Each row below holds a small network's activations on one input, seen along a few directions.
Each table varies a few parts of the input and shows all the possible inputs, shuffled.
A made-up example of a description, with smaller parts first: one of 3 separate values, together with either a single point or one of 9 places along a line or (one of 5 places around a ring, together with one of 6 places along a line).
Shared parts are said once, and a part with two or three values counts as separate values.

Other details of the inputs vary at random and push rows far along two fixed directions, the same in every table; ignore that.

Rows:
row 1: [ -8  -8 -11  11  -1   8   1  12  15   1  -3   7]
row 2: [-1  8  5  0  4  3 -1 -4 -6 -7  3  2]
row 3: [-2  1  6  3  5  0  3 -7 -8 -4  4 -1]
row 4: [ 7  4  4  0  3 -5  2 -5 -9 -2  2 -4]
row 5: [ 2 -3  4 -2  7 -5  8 -6 -7  1  3 -4]
row 6: [-3 10  4 -5  3  6 -2 -3 -4 -8  3  5]
row 7: [ 8  6  4 -1  1 -7 -1 -4 -9 -1  4 -5]
row 8: [-2  6  4  1  6  4  0 -4 -7 -5  4  3]
row 9: [-3 -5 -9 16 -8  1 -5 11 14 -1 -2  4]
row 10: [ 8 11  1 -3  2 -3 -4 -1 -8 -3  4 -2]
row 11: [-4 -2  8 -1  4 -2  4 -9 -6 -3  4 -2]
row 12: [ -7 -13  -6  10  -9   0   0   5  18  -1  -3   5]
row 13: [-6  0  7 -7  3  1  2 -9 -3 -4  5  3]
row 14: [ 3  3  4 -9  0 -4  1 -8 -4 -2  2  0]
row 15: [  0 -14 -12   8  -7  -4   2   7  15   3  -1   6]
row 16: [ -7 -14  -7  18   0   1   6   8  11   2  -3   1]
row 17: [ 6 13 -1 -8  1 -1 -5 -1 -6 -4  4  1]
row 18: [ 5 11 -1 -7  3  2 -2 -2 -6 -5  2  3]
row 19: [  2 -16 -10  14  -5  -6   4   7  12   3  -1   2]
row 20: [  2  -9 -15  15   1   2   3  12  11   3  -2   3]
row 21: [ -1  -7 -17  10  -1   4   2  13  13   2  -2   6]
row 22: [ 4  0  2  0  8 -3  7 -4 -9  1  3 -4]
row 23: [-6 -4  7  0  7 -1  7 -8 -5 -2  4 -3]
row 24: [ 6  7 -1 -2  6  1  0 -2 -9 -2  3  0]
row 25: [ 7  3  6 -4 -1 -9  0 -6 -7  0  4 -6]
row 26: [-6  6  4 -9  2  5  0 -6 -3 -5  5  6]
row 27: [  3 -14  -9  15  -7  -7   3   7  13   1  -2   2]
row 28: [-1  3  7  2  3 -1  2 -7 -7 -5  2 -2]
row 29: [  6   2   3   0   5  -4   3  -5 -10   0   3  -3]
row 30: [  8  -8  14 -22 -10   6 -12  19  -9  47 -43 -32]
row 31: [  2   6  -1 -11   2   0   0  -5  -5  -2   4   4]
row 32: [ -6  -6  -9   7 -12   2  -5  10  19  -1  -1   7]
row 33: [  9  -3  20 -13 -15   6 -20  20 -13  43 -43 -36]
row 34: [ -7  -8  -8   7 -10   5  -2   9  18  -2  -4   8]
row 35: [  1  -7 -14   6  -9   0  -1   9  17   0  -3   8]
row 36: [ -6 -11  -6  10 -11  -2  -3   6  18   0  -1   4]
row 37: [-4  8  2 -5  5  7 -1 -3 -5 -6  4  6]
row 38: [-8 -1  6 -6  6  2  6 -9 -2 -3  4  1]
row 39: [-3  0  9 -1  2 -3  3 -9 -5 -5  3 -3]
row 40: [-4  5  3  1  9  5  4 -3 -6 -4  4  1]
row 41: [ -4 -13  -5  16 -10  -5  -1   6  15   0  -1   0]
row 42: [ 8  9  1 -2  4  0 -1 -3 -8 -3  2  0]
row 43: [  4  10   0 -12  -2  -3  -4  -4  -3  -3   4   1]
row 44: [ 4  9 -3 -7  5  3 -1 -2 -7 -3  4  4]
row 45: [-2 12  3 -6  1  3 -6 -2 -4 -7  4  3]
row 46: [-8  4  3 -8  6  6  4 -6 -1 -4  5  4]
row 47: [  0   5  -1 -11   5   1   4  -4  -4  -1   4   2]
row 48: [  4   5   4 -10  -2  -7  -2  -7  -4  -1   4  -2]
Each input here is: one of 2 separate values, together with one of 4 places along a line, together with one of 6 places around a ring.
The inputs of row 13 and row 11 match in every part but the place on the ring of 6. If row 36 is changed in the same way as row 13 into row 11, which row does it become?
Answer: row 41
Which other rows does row 1 become when the choice among 2 separate values takes its other values? List them by row number.
Answer: row 21
Which other rows does row 10 become when the choice among 2 separate values takes its other values? List them by row number.
Answer: row 9
Start at row 40 and move only the place on the line of 4, one step at a time. The first step leads to row 8. Which rows follow, in order?
Answer: row 2, row 9
